A small network was shown many inputs. Here are its activations along a few directions, one row for each input.
In each table, some parts of the input vary, and every possible input appears once, in random order.
A made-up example of a description, with smaller parts first: one of 4 places along a line, together with either a single point or one of 11 places along a line or (one of 3 separate values, together with one of 8 places around a ring).
Shared parts are said once, and a part with two or three values counts as separate values.
In the rows, zero is written as 128.

Other details of the inputs shift rows strongly along three fixed directions, in all tables alike. That doesn't count.

Rows:
R1: [152 128 161 143  99  71 179 171  74 132 103 144 146]
R2: [ 83 119  76  94 183 186  82  54 156 142 167 131  93]
R3: [102 110  72  72 113 113 133  83 126 118  64 111 145]
R4: [168 114 233 195  73 131 181 201 131  79 142 132 179]
R5: [138 111 135  61  96 121 121 107 138  64  83 104 151]
R6: [103 152 120 175 135  96 208 114  84 173 127 138 115]
R7: [142 118 158 158 162 149  95 185 123 160 233 200 113]
R8: [118 134  90  79 128 102 147  74 132  94  43  73 131]
R9: [167 143 157 179 123 114 186 154  88 127 118 112 128]
R10: [183 131 227 164 102  91 163 222 121  95 114 131 156]
R11: [105 167  89 169 165 123  81 135  95 226 195 165  80]
R12: [124 140 125 101 101 142  64  98 156 107 135 100 119]
R13: [113 134 123 105  54 109 118  92 160  93  64  77 149]
R14: [146  82 185  87 123 209  33 173 225  62 205 166 153]
R15: [118 143  68 166 213 143 100 157  94 211 169 160 107]
R16: [105 118  84 107 125 137 151  72 156 123  56  87 124]
R17: [126  99 123  75 147 179  58 107 176  89 186 145 123]
R18: [110 159  78 174 163  89 204 105  70 208  99 127  90]
Each input here is: one of 3 separate values, together with either a single point or one of 5 places around a ring.
Changing only the choice among 3 separate values turns R4 into R6. The same change can be made to R14. Which row results? -> R7
Change only the place on the ring of 5 in R2. List by row number the other rows that result. -> R5, R8, R9, R17
Change only the choice among 3 separate values in R9. List by row number the other rows that result. -> R16, R18

Rows:
R19: [131  88 135 125 197 202  84 154 168 127 190 170 124]
R20: [168 123 189 149 106 103 159 192  81 109 114 136 162]
R21: [ 99 133  45  61 139 135  67  66 161 123  82  89 119]
R22: [125 169  68 178 126  79 150 125  65 198 113 114 110]
R23: [142 111 132 111 191 160  81 151 142 131 184 164 107]
R24: [120 141 154 154 128 120 118 154 105 167 152 150 122]
R25: [140 161 102 167 159  98 179 131  72 160 124 118 112]
R26: [145 111 118 105 169 160  30 175 150 136 186 166 127]
R27: [ 97 127  94  98 161 143  95 112 117 175 143 160 105]
R28: [ 99 148  41 105  84  72 156  56  89 134  80  92 137]
R29: [163 117 210  97  66 133 123 153 156  39  70  84 172]
R30: [ 91 138  75  93  89  98 164  46  88 123  75  92 136]
R31: [113 133 137 189 143 125 179 142 116 167 148 149 122]
R32: [135 154 135 175 131 121 135 147  78 177 137 128 114]
R33: [163 100 209 124  79 153 164 148 187  23  75  86 177]
R34: [176 101 241 175  95 141 180 222 149  83 154 159 168]
R35: [145 155 135 179 145 113 153 141  96 162 149 128 100]
R36: [110 113 113  66 122 154  93  65 175  78 141 115 116]
R37: [118 108 125 144 161 197 102 125 151 127 211 162 124]
R38: [116 143  97 132 150  92 176 116  94 168 125 146 103]
R39: [ 98 119 109  69 104 128  57  95 194 111 106 113 125]
R40: [ 98 116 130  70 131 141  88  77 200 102 117 118 105]
R41: [135 133 125 106  53  55 177 127 117 100  45 101 160]
R42: [144 132 152 198 141 148 164 153 119 150 151 133 124]
Changing only one part turns R33 into R21. The same change can be made to R37. Which row results? -> R28
What do these inputs look like to the network? -> one of 4 places along a line, together with either a single point or one of 5 places around a ring
List by row number the other rows that have the place on the line of 4 in common with R23. -> R25, R35, R36, R38, R40
Change only the place on the ring of 5 in R39. List by row number the other rows that result. -> R21, R22, R26, R41

Rows:
R43: [153 100 206 137  77 145 149 155 151  61 127 118 171]
R44: [122 143 110 145 120 111 191  87  98 138  90 100 115]
R45: [130 134 118 157 131 126 111 147  84 157 168 149 133]
R46: [111 124 110  99  91 100 147 115 112 108  81 114 147]
R47: [122 135  91 118 111  97 137 102 114 130 124 110 137]
R48: [106 107 130  91 148 172  89  84 169 106 156 132 110]
R49: [131 125 117 153 154 129 152 150 113 142 166 157 122]
R50: [125 136 134  90  93  96 144 111 120 101  89 118 138]
R51: [143 116 227 150  56 126 144 163 190  80 120 120 150]
R52: [114 107 102  75 147 150  67 111 157 135 118 135 128]
R53: [110 131  93 139 129 140 162  92 114 141 100 106 124]
R54: [148 144 129 163 128 144 103 161  97 154 158 140 130]
R55: [102 122 119  92 170 169  93  92 172 124 127 118 104]
R56: [137 126 121 128 104 125 166 101 146  97  92  93 133]
R57: [107 120 112  77 135 151  59  89 153 116 151 128 108]
R58: [116 129 123  77 152 156  56 112 167 125 131 115 109]
R59: [123 135 122 171 167 143 141 144 104 163 140 142 124]
R60: [ 97 127 129  94 110 148  45 110 197 139 147 133 108]
R61: [142 126 136 165 144 136 142 146 121 133 182 146 132]
R62: [132 128  85 111 131  89 137 110 118 145  91 122 125]
R63: [139 148 107 160 155 111 113 156 102 159 145 136 117]
R64: [131 121 141 151 145 147 144 158 113 144 164 164 140]
R65: [118 122  93 121 147 110 167 103 128 139  97 122 121]
R66: [135 132 153 144 152 138 148 153 114 144 172 164 124]
R67: [115 120 108 134 128 107 188 112 104 141  76 119 136]
R68: [142 154 130 157 140 126 109 146  92 162 160 138 110]
R69: [179 126 193 132  67 123 116 174 157  62 122 106 160]
R70: [141 130 156 120 109 131 108 158 138 109 108 108 152]
R71: [147 134 132 139 132 119 113 177 113 133 171 159 132]
R72: [113 128 120 129 132  97 190 110 102 133  81 117 115]
R73: [147 135 141 172 163 136 131 155 131 136 153 147 127]
R74: [121 132 111 103 127  97 135 115 107 140  91 121 114]
Changing only one part turns R63 into R73. The same change can be made to R57. Which row results? -> R48
What do these inputs look like to the network? -> one of 2 separate values, together with either a single point or (one of 3 separate values, together with one of 5 places around a ring)
Change only the choice among 3 separate values in R48. List by row number the other rows that result. -> R43, R61
